A small network was trained on made-up records. Each row is its average activation on records with the value named, seen along a few directions.
Related values have similar rows: they may be neighbours, one step apart, or belong to one group.
In the rows, zero is written as 500.
Random noise pushes rows far along 18 fixed directions. That doesn't count. These rows show it; they differ only by the noise:
[449 506 483 495 549 380 315 541 504 605 475 516 650 628 472 279 399 383
 480 446 375 466 579 700 574 501 352 514 435]
[525 611 706 289 490 497 552 372 476 431 456 536 335 587 362 618 689 634
 495 572 600 557 300 557 515 516 373 524 601]
[273 506 474 277 521 536 640 451 480 352 513 663 438 571 616 584 525 435
 621 507 714 608 547 430 622 371 456 355 764]
[653 652 593 714 284 618 369 400 445 609 523 612 369 813 534 688 372 419
 426 460 520 537 620 497 498 532 454 684 456]
[396 491 387 472 457 547 523 286 461 477 316 504 485 296 595 639 517 441
 639 421 419 422 560 495 257 665 661 289 511]
[446 587 689 443 183 566 430 530 477 509 551 308 429 618 459 507 518 320
 440 692 564 356 234 575 585 368 432 520 448]
[798 652 476 628 472 513 510 500 653 476 547 376 352 422 231 568 594 603
 637 584 647 698 492 344 451 256 467 529 232]
[444 647 577 562 401 421 499 462 570 545 477 621 359 529 482 539 537 706
 649 528 556 365 528 700 556 433 404 593 458]
[337 524 660 362 283 512 508 623 571 505 682 372 520 388 404 213 650 611
 763 789 734 389 615 525 514 229 417 513 389]
[704 334 693 538 542 520 510 495 567 386 442 658 483 651 476 423 609 656
 394 385 379 848 523 576 211 586 547 443 534]
[462 495 587 735 414 466 526 329 440 546 468 534 373 112 658 627 442 539
 617 539 635 529 605 456 542 219 623 574 539]
[412 457 385 368 514 414 643 395 434 557 152 463 500 573 308 475 571 777
 635 465 580 380 652 529 274 423 434 434 486]
[440 609 617 444 449 434 544 371 441 501 265 537 190 285 374 506 670 580
 434 648 630 380 329 473 580 289 355 683 532]
[424 532 632 688 552 503 511 454 346 316 670 325 568 622 511 465 615 170
 585 643 522 905 474 742 502 360 604 489 497]
[622 388 545 496 390 583 428 504 585 403 494 477 515 291 645 632 456 364
 545 372 474 432 474 471 554 572 554 409 518]
[653 467 590 369 378 622 478 390 388 433 433 692 259 494 360 419 714 440
 527 530 493 316 530 191 484 562 462 873 530]
[349 522 417 373 589 430 276 550 305 557 308 512 704 687 745 330 370 382
 395 339 362 391 654 517 521 497 413 351 652]
[557 615 176 426 855 394 461 559 375 567 442 342 568 446 456 521 519 487
 377 449 309 390 326 222 455 585 606 480 402]
[378 386 430 582 569 450 607 597 612 568 579 539 547 456 468 618 449 707
 655 529 673 493 572 712 506 542 458 672 494]
[449 456 483 543 447 570 369 722 443 416 662 378 547 461 644 460 587 437
 593 636 492 469 254 410 395 456 634 689 519]


Values of Fune:
u7: [557 487 417 459 700 457 480 556 421 584 539 550 611 527 486 394 442 513
 477 394 419 336 725 380 699 560 450 657 505]
u4: [385 670 475 495 629 487 452 362 422 497 487 467 422 316 539 654 564 532
 554 573 630 617 456 522 490 561 442 505 594]
u24: [436 287 611 407 492 514 399 607 470 400 467 511 616 496 487 157 587 412
 416 545 456 650 484 563 432 466 419 548 623]
u17: [633 294 560 709 291 726 511 618 610 632 220 440 417 458 449 486 471 664
 197 514 554 539 702 459  72 678 469 546 339]
u8: [461 735 333 494 578 436 274 391 368 479 399 501 482 579 362 272 622 367
 664 596 383 665 404 381 367 309 456 598 472]
u1: [602 647 626 571 505 515 484 475 551 555 538 292 423 343 354 598 560 505
 431 630 535 490 375 603 542 591 427 510 310]
u25: [612 382 422 490 649 434 491 542 650 489 640 483 697 392 538 576 355 474
 593 329 475 614 543 501 719 470 493 355 533]
u16: [387 629 286 471 532 492 410 537 373 505 349 418 465 357 453 434 584 447
 570 589 446 256 351 385 471 502 483 673 492]
u3: [417 603 692 336 302 708 400 784 515 421 721 552 502 710 662 334 539 427
 354 655 690 400 620 435 685 541 330 545 588]
u15: [417 306 348 365 484 464 556 503 604 698 414 354 645 361 425 669 304 647
 502 484 623 395 407 481 425 541 478 428 531]
u19: [397 544 673 422 409 559 343 412 375 731 562 330 577 288 491 458 481 540
 409 674 493 364 411 514 383 686 475 566 495]
u6: [512 315 555 420 374 523 719 519 565 594 674 325 540 383 354 489 468 518
 484 600 593 265 515 389 615 504 573 529 394]
u21: [593 503 447 673 593 546 571 675 457 529 504 360 520 687 503 516 461 393
 203 465 486 471 678 523 648 604 433 557 397]
u12: [329 589 323 202 645 602 614 618 375 136 538 435 539 552 474 324 841 235
 793 529 510 293 655 510 638 734 452 444 534]
u2: [470 550 490 282 531 510 591 251 444 353 513 747 423 616 461 351 606 449
 565 485 472 790 527 208 378 366 598 283 679]
u5: [503 357 345 394 452 515 514 490 507 440 462 572 462 340 378 351 574 371
 586 528 430 312 334 292 454 513 579 663 483]
u9: [390 547 543 372 592 481 628 625 435 302 673 557 464 661 576 281 701 374
 447 590 416 516 463 431 609 441 595 414 553]
u11: [563 336 576 520 329 634 495 439 418 639 280 269 585 618 308 476 389 337
 277 565 579 558 635 485 319 480 427 455 401]
u18: [615 615 553 664 381 609 490 287 394 544 374 503 397 546 630 805 323 360
 315 436 640 676 662 406 565 393 501 409 565]
u20: [663 526 295 525 423 653 438 503 551 560 582 482 622 417 601 714 403 672
 792 369 487 343 705 239 290 679 722 416 413]
u13: [513 563 511 369 449 498 413 500 550 552 450 440 546 573 253 298 529 563
 600 573 686 602 670 458 499 356 224 484 458]
u23: [501 581 471 500 431 566 471 589 355 500 314 545 308 658 585 629 519 674
 359 542 665 456 309 286 429 384 431 718 665]
u22: [434 436 480 521 529 538 391 526 578 494 487 717 548 408 750 560 395 471
 417 353 324 451 470 598 513 754 550 464 643]
u14: [495 340 501 321 626 422 492 427 561 671 596 547 714 382 431 355 415 670
 483 462 437 522 637 458 425 638 518 437 517]
u10: [519 354 501 459 627 518 514 612 573 343 475 576 494 396 611 511 528 409
 425 422 560 649 450 505 576 548 426 482 620]
Fune is arranged as a network in which each value has 4 neighbours.
Q: Name the neighbours of u19, in listed order.
A: u17, u16, u12, u13
Q: Name the neighbours of u11, in listed order.
A: u7, u1, u9, u20
Q: Name the neighbours of u6, in listed order.
A: u4, u15, u21, u10
Q: Name the neighbours of u5, in listed order.
A: u3, u2, u18, u23
Each value of Fune is a pair of two hidden parts, and every pair occurs once (5 first parts, 5 second parts).
Q: Changing only the second part turns u4 into u6. u19 has the same second part as u4; what does that change turn u19 into?
A: u17
Q: Changing only the second part turns u22 into u7. u8 has the same second part as u22; what does that change turn u8 into?
A: u25
Q: Changing only the second part turns u14 into u2. u20 has the same second part as u14; what does that change turn u20 into?
A: u3
Q: Changing only the second part turns u13 into u21. u23 has the same second part as u13; what does that change turn u23 into?
A: u10

Values of Bobid:
p13: [480 419 437 649 616 450 575 338 599 538 579 583 457 328 420 692 320 214
 325 509 426 718  91 620 571 603 585 537 507]
p22: [422 670 433 365 513 569 261 628 686 560 540 560 455 131 866 441 524 710
 472 520 565 437 658 268 412 526 487 240 500]
p3: [544 645 441 358 412 475 500 387 540 419 515 591 491 668 510 684 463 665
 789 448 512 586 264 316 464 221 638 286 623]
p16: [472 552 811 537 506 554 377 485 107 722 499 275 659 711 559 491 513 716
 228 672 547 602 544 550 211 591 522 632 557]
p1: [522 558 652 646 333 572 443 539 549 544 686 503 472 581 392 214 567 386
 427 666 263 464 422 613 327 668 586 575 279]
p4: [466 519 507 577 401 513 392 411 592 495 538 481 614 482 393 475 440 236
 729 476 545 523 717 846 534 658 359 473 345]
p20: [613 337 386 197 713 445 517 401 472 375 186 382 659 622  91 492 618 341
 528 374 582 548 585 650 589 640 185 538 501]
p15: [513 575 435 509 551 519 290 606 590 477 573 375 586 296 567 416 603 602
 715 537 570 594 624 551 284 617 460 404 418]
p12: [689 374 645 581 547 435 449 405 376 645 621 375 604 593 397 518 386 544
 297 468 488 683 492 447 551 438 534 637 491]
p7: [492 541 336 446 593 669 511 561 616 295 635 515 547 497 563 680 574 330
 712 466 489 743 442 416 341 669 626 279 531]
p9: [414 262 646 677 508 374 826 766 723 538 640 541 392 532 393 169 560 509
 155 653 291 431 404 736 587 469 596 554 270]
p23: [612 375 596 497 653 484 898 359 615 569 679 545 472 405 438 656 455 666
 264 451 477 707 610 413 427 569 784 142 404]
p19: [566 545 576 440 420 486 787 406 558 453 569 514 430 833 393 553 535 567
 356 425 396 427 545 555 600 567 568 191 478]
p5: [473 548 569 631 577 523 626 453 289 472 594 495 382 616 589 759 515 538
 510 565 525 516 251 497 570 503 648 751 679]
p11: [521 614 402 495 467 543 512 353 472 622 595 703 412 684 464 507 425 549
 519 443 410 466 569 258 410 619 546 552 498]
p17: [546 606 345 649 494 397 526 529 510 415 415 741 296 391 505 237 629 493
 577 448 136 220 411 299 522 333 685 622 370]
p14: [791 560 661 707 611 411 314 766 590 444 642 419 645 665 650 452 451 750
 300 386 419 807 560 696 520 442 477 402 433]
p8: [364 133 554 312 321 580 393 671 671 689 625 369 781 439 271  54 398 307
 341 728 568 574 529 576 246 641 344 528 327]
p18: [560 360 307 657 546 529 795 737 614 420 620 579 528 819 419 587 372 542
 423 452 599 582 665 469 639 445 560 626 468]
p25: [589 677 576 466 264 655 602 521 593 438 484 508 293 644 520 696 629 791
 577 540 645 459 548 357 375 438 520 383 479]
p6: [566 451 431 620 488 453 902 735 760 422 515 665 240 764 423 608 520 792
 378 480 644 499 418 448 577 360 500 522 410]
p24: [449 322 461 633 685 323 733 675 579 358 506 617 491 724 438 263 720 821
 593 497 241 674 283 719 144 517 690 474 469]
p2: [677 692 711 619 205 528 431 344 676 531 620 715 260 264 543 619 508 711
 795 543 546 427 525 449 515 293 547 506 387]
p10: [671 504 589 608 425 463 447 430 475 374 533 699 528 815 487 448 539 646
 750 324 307 629 481 643 439 457 560 598 584]
p21: [279 675 745 397 471 537 623 550 502 480 698 569 344 658 595 494 680 711
 454 728 702 606 574 560 480 450 475 470 572]
Bobid is arranged as a network in which each value has 4 neighbours.
Q: Fewest steps between p4 and p13?
A: 2
Each value of Bobid is a pair of two hidden parts, and every pair occurs once (5 first parts, 5 second parts).
Q: Changing only the second part turns p14 into p18. p20 has the same second part as p14; what does that change turn p20 into?
A: p3
Q: Changing only the second part turns p1 into p13. p7 has the same second part as p1; what does that change turn p7 into?
A: p2
Q: Changing only the second part turns p24 into p6. p9 has the same second part as p24; what does that change turn p9 into?
A: p21
